A small network was shown many inputs. Here are its activations along a few directions, one row for each input.
In each table, some parts of the input vary, and every possible input appears once, in random order.
Descriptions start from the smaller parts, as in this example, which fits no table here: values(3) and (point or ring(11) or (ring(5) and line(6))).
Shared parts are said once, and a part with two or three values counts as separate values.
In the rows, 128 means zero.

Other details of the inputs shift rows strongly along two fixed directions, in all tables alike. That doesn't count.

A family of inputs:
x1: [163 106 112 184 120 139 139 106 124 147 177 166 109 168]
x2: [ 82 147 120  67 149 160 115 158 116  95 100 154 125 163]
x3: [155 107 113 185 134 142 142  96 118 155 176 159 106 164]
x4: [145 151 124 136 115 113 147 126 138 130 165  86 120  85]
x5: [149 124 153 140  99 106 130 116 139 134 140  96 138  72]
x6: [133 144 169  94  85  90 109 138 145 113  92  49 170  19]
x7: [ 88 118 132  99 153 153 106 143 115 110  75 163 138 170]
x8: [ 84 143 117  79 161 153 121 158 123  95  95 155 122 165]
x9: [160 109 113 191 131 135 142 107 131 159 165 165 106 168]
x10: [ 81 144 117  60 147 156 123 156 114 100  98 157 135 166]
x11: [146 128 145 145 105 100 126 120 133 143 132  88 136  75]
x12: [147 126 148 141 108  99 127 114 136 140 135  89 133  74]
x13: [163 104 112 192 132 131 144 108 130 145 168 164 108 170]
x14: [149 142 127 139 115 100 162 132 146 133 158 100 127  86]
x15: [133 145 162  97  97  91 108 132 139 117  94  40 170  24]
x16: [ 89 120 124  96 153 161 101 135 104 116  86 155 139 172]
x17: [147 147 130 139 115 106 150 134 151 133 157  93 116  84]
x18: [148 143 127 136 114 101 160 132 149 140 158  97 125  89]
x19: [ 84 143 108  70 154 151 125 149 112 110  99 153 125 175]
x20: [147 124 153 145 109  99 131 117 147 140 132  93 137  75]
x21: [155 106 116 188 120 144 143 107 121 155 174 168 107 163]
x22: [100 131 149  75 129 118  95 148 134 102  65 102 159 106]
x23: [162 108 105 186 132 139 137 101 119 150 176 154 110 171]
x24: [151 134  97 171 135 138 157 117 127 148 191 154  84 166]
x25: [ 94 124 122  95 151 153  97 137 108 116  81 159 133 173]
x26: [ 88 118 130  98 152 153 104 142 117 118  78 163 136 173]
x27: [ 97 120 121  93 151 149  96 138 110 110  84 156 133 178]
x28: [ 91 155 127  57 135 129 123 150 122 102  94  99 150 109]
x29: [156 103 120 191 135 134 148 103 129 151 168 169 104 164]
x30: [154 127 147 151 106  99 131 122 144 133 128  93 141  75]
Description of these inputs: ring(5) and (values(2) or line(4)).
Question: Changing only the ring(5) part turns x19 into x10. The same change can be made to x24. Which row results?
Answer: x2
Question: Which other rows agree with x8 in the ring(5) part? List them by row number.
Answer: x7, x13, x14, x29, x30
Question: A walk changes only the line(4) part. It starts at x27 and steps to x25. List the rest of the walk in order.
Answer: x11, x12
Question: Which other rows agree with x15 in the ring(5) part? List them by row number.
Answer: x3, x4, x16, x23, x28
